A small network was trained on invented records. Each row is its activation on one of them, seen along a few directions.
Records have a field called POGA. Each example row is followed by its value.
Records without POGA are marked absent.
The largest differences between rows may come from other fields.
In the rows, zero is written as 500.
Strong random noise was added to every row along 5 fixed directions; ignore it. To show where, here is one row again and again, with new noise each time:
[601 514 522 462 595 756 501 642 507 432 423 490 670 443 568 522 437 501
 549 585 493]
[440 508 400 473 518 503 433 457 541 441 529 528 560 439 535 491 418 460
 499 509 470]
[435 497 393 581 446 247 458 416 441 569 697 467 403 503 565 492 440 497
 468 303 521]
[636 562 546 513 578 729 531 706 460 448 402 451 636 497 553 567 460 537
 528 487 547]
[480 506 548 573 409 384 490 524 441 634 707 426 503 529 576 503 544 535
 457 503 477]
[349 709 195 488 522 581 383 519 610 206 331 565 604 444 421 656 333 530
 346 316 593]
[335 631 370 583 366 308 423 468 509 494 631 471 481 534 481 587 492 553
 337 369 532]

[231 547 350 391 414 414 400 195 631 406 573 609 466 450 392 440 522 440
 374 607 432]	dugin
[671 557 521 402 670 975 530 710 520 330 291 523 714 463 484 572 447 619
 551 567 538]	vin
[378 390 528 383 461 555 487 256 569 592 824 540 560 359 536 349 614 463
 429 800 386]	dugin
[431 453 560 515 421 496 407 447 516 608 739 500 608 473 516 410 623 567
 449 769 371]	vin
[632 451 660 331 681 440 714 300 452 487 107 535 259 601 323 350 639 222
 735 360 565]	rit
[456 418 535 441 461 676 619 411 526 619 822 454 635 360 575 489 675 612
 269 706 492]	mezen
[420 578 678 507 357 325 621 393 487 640 562 449 331 647 347 503 800 434
 456 521 535]	fas
[464 467 332 434 593 597 357 527 608 289 294 618 598 427 492 499 311 438
 610 577 417]	absent
[737 108 549 389 787 656 476 370 435 598 668 574 572 285 718 169 371 380
 858 709 333]	vin
[703 298 493 596 516 643 614 645 361 733 974 385 578 372 786 503 497 785
 329 442 545]	mezen
[521 633 441 556 498 366 532 517 435 489 405 446 364 611 373 577 558 623
 355 139 637]	gub
[288 496 353 454 404 303 481 229 587 486 643 564 358 492 421 479 538 456
 406 438 491]	fas
[276 348 196 501 479 194 268 223 586 438 680 641 446 370 590 365 258 413
 541 490 350]	absent
[173 703  43 539 341 357 397 311 589 331 800 545 439 416 417 691 408 726
  57 146 660]	dugin
[379 374 580 404 422 193 597 122 489 700 683 496 264 516 440 327 695 367
 478 538 424]	rit
[391 473 511 395 483 416 609 230 534 568 597 504 393 443 404 421 686 415
 387 529 510]	rit
[699 474 415 573 650 705 516 667 438 384 386 525 584 495 606 554 375 584
 561 354 568]	gelor
[458 581 316 457 572 552 545 367 550 377 430 508 430 479 390 539 489 444
 446 285 626]	fas
[511 553 975 461 313 566 682 568 490 740 399 402 542 730 362 491 979 482
 449 954 377]	mezen
[541 737 751 626 354 326 597 689 387 586 298 367 320 795 385 632 699 537
 488 310 629]	absent
[312 664 494 466 363 405 444 432 589 447 364 518 519 615 262 536 691 544
 324 596 441]	gub
[435 522 618 518 395 144 583 298 402 699 577 448 255 642 376 435 722 488
 447 360 489]	gub

Which value of POGA does each new row have?
[647 366 677 466 531 627 532 584 491 578 463 505 553 545 519 411 600 445
 666 748 378]	fas
[665 475 552 480 579 849 656 619 453 522 639 435 617 417 561 566 559 614
 422 493 618]	fas
[550 425 701 531 448 306 604 353 393 761 721 417 322 601 475 367 702 435
 562 544 472]	dugin
[644 534 416 643 520 568 515 680 356 510 640 427 510 519 580 568 426 704
 397 239 615]	dugin
[521 505 576 474 492 421 592 411 427 602 539 453 413 551 441 469 635 554
 437 422 511]	gub
[377 647 429 540 384 571 426 564 586 395 439 539 594 559 401 595 562 575
 321 592 479]	fas
[514 514 543 510 488 207 639 331 409 594 445 475 243 624 368 458 650 413
 486 231 577]	rit
[630 430 377 444 643 886 562 652 534 380 469 517 699 364 572 593 438 654
 396 507 550]	mezen
